These are the activations of a small neural network, seen along a few directions. Each row is one input.
Each table varies a few parts of the input and shows all the possible inputs, shuffled.
Descriptions start from the smaller parts, as in this example, which fits no table here: one of 3 separate values, together with either a single point or one of 9 places along a line or (one of 4 places along a line, together with one of 8 places around a ring).
Shared parts are said once, and a part with two or three values counts as separate values.
In the rows, 128 means zero.

Other details of the inputs shift rows strongly along three fixed directions, in all tables alike. That doesn't count.

Rows:
R1: [101 115 118  88 143 115 130  87 147 164 116 139 132]
R2: [121 172 163 139  94  90 132 166 142 133 100 105 151]
R3: [120 172 155 126 113 153 107 143 199 145 125 104 109]
R4: [123 173 170 137 104 105 139 175 141 119 108 124 158]
R5: [169  95  80 139 138 103 113 131  54 134 139 129 144]
R6: [161 107  69 169 129 116 117 148  77 143 151 130 130]
R7: [139 149 142 162 110 120 120 159 107  99 148 111 134]
R8: [104 111 120  87 155 124 138  95 134 149 125 160 144]
R9: [119 130 137 108 155  77 140 106  76 112 110 144 182]
R10: [159  84  68 144 132 165 113 113 125 161 153 117  80]
R11: [151  94  69 144 146 182 120 124 122 151 167 133  89]
R12: [108 143 166 120 100 157 122 138 194 107 119 130 111]
R13: [146 149 126 184  80 151 120 173 113 110 156  95 102]
R14: [108 106 123  82 143 122 124  96 164 150 104 155 136]
R15: [160 104  87 137 148 116 127 135  44 130 152 130 146]
R16: [115 116 151 108 145  71 136 111  90  99 118 148 164]
R17: [ 97 110 131  88 155 122 126  79 128 124 139 150 138]
R18: [ 96 121 141  98 127  88 137 119  98 104 111 158 174]
R19: [ 98 154 163 131 110 149 126 137 196 114 130 128 114]
R20: [115 165 156 114 118 146 110 141 194 141 116 108 117]
R21: [147  96  67 152 145 187 118 112 119 135 159 133  89]
R22: [142 144 131 144 137 167 120 139 165 141 154 108  98]
R23: [140  91  85 145 124 111 132 124  43 114 152 131 135]
R24: [127 179 167 136 108  92 120 166 143 125 107 107 157]
R25: [145 148 134 149 101 127 135 170 102 128 128 104 132]
R26: [159  86  77 155 154 169 125 122 129 148 165 137  81]
R27: [180 157 140 198  83  97 139 213  64 108 128  93 137]
R28: [116 111 135  86 159 136 129  80 141 124 113 144 134]
R29: [102 111 112  87 148 121 124  98 152 154 112 153 139]
R30: [147  77  81 146 127 175 120 105 118 129 169 123  76]
R31: [156 104  79 143 155 178 115 113 117 153 178 122  89]
R32: [127 156 172 109 120 157 123 141 190 129 118 113 114]
R33: [128 183 172 139 103 127 125 166 134  99 106 104 148]
R34: [134 140 126 140 116 170 129 137 159 150 146 107  92]
R35: [ 93 101 145  95 147 115 142  81 156 126 122 146 117]
R36: [119 152 173 124 105 165 113 138 194 106 130 111 102]
R37: [179 118  66 186 105  86 117 181  11 126 145 127 162]
R38: [104 113 131  91 156 120 147  89 145 155 124 140 131]
R39: [121 112 135 100 132  82 149 107  72 113  93 144 173]
R40: [182 166 142 203  96 104 124 202  62  84 127  95 143]
R41: [103 106 113  84 146 111 131  89 135 160 112 139 136]
R42: [119 106 136  90 174 112 138  90 136 141 125 148 133]
R43: [132 147 153 146 117  94 140 155 107  99  99 136 157]
R44: [130 143 119 150 119 179 120 134 162 128 139 123  99]
R45: [113 102 133  80 146 128 143  91 142 148 114 142 129]
R46: [155  88  80 161 149 169 129 103 121 139 156 121  73]
R47: [136 149 128 146 129 178 114 127 158 127 145 109  98]
R48: [106 165 163 125 109 157 133 126 184 129 112 110 110]
R49: [150 174 163 163 100 116 113 184 156 121 116  96 122]
R50: [115 163 184 146  92 104 133 171 153  90 107 127 142]
R51: [101 118 142 109 129  73 147 109  88 112 118 143 167]
R52: [111 121 131 101 136  82 149 108  70 117  98 141 175]
R53: [158  86  66 159 147 157 112 121 135 156 157 135  81]
R54: [123 136 128 135 132 114 137 129 113 116 117 140 151]
R55: [141 130 123 146 116 180 120 136 164 120 129 124  96]
R56: [120 119 143  91 133  88 144 127 101 123  98 157 176]
R57: [ 91 115 141  81 153 132 125  83 149 121 131 145 132]
R58: [106 131 144 108 138  81 152 106  96 121 100 139 170]
R59: [ 89 109 127  93 142 129 131  87 145 126 132 161 135]
R60: [122 154 159 137 108 139 124 145 205 147 111 104  94]
Each input here is: one of 3 separate values, together with one of 4 places along a line, together with one of 5 places along a line.
Q: The inputs of R37 and R14 match in every part but the place on the line of 5. If R8 is changed in the same way as R37 into R14, which row does it become?
A: R56
Q: The inputs of R59 and R19 match in every part but the place on the line of 5. If R31 is changed in the same way as R59 into R19, which row does it become?
A: R22
Q: Which other rows does R25 become when the place on the line of 5 takes its other values? List them by row number.
A: R27, R34, R38, R45
Q: Which other rows does R30 become when the place on the line of 5 takes its other values? List them by row number.
A: R13, R23, R35, R51
Q: Which other rows does R46 become when the choice among 3 separate values takes its other values? List them by row number.
A: R40, R43
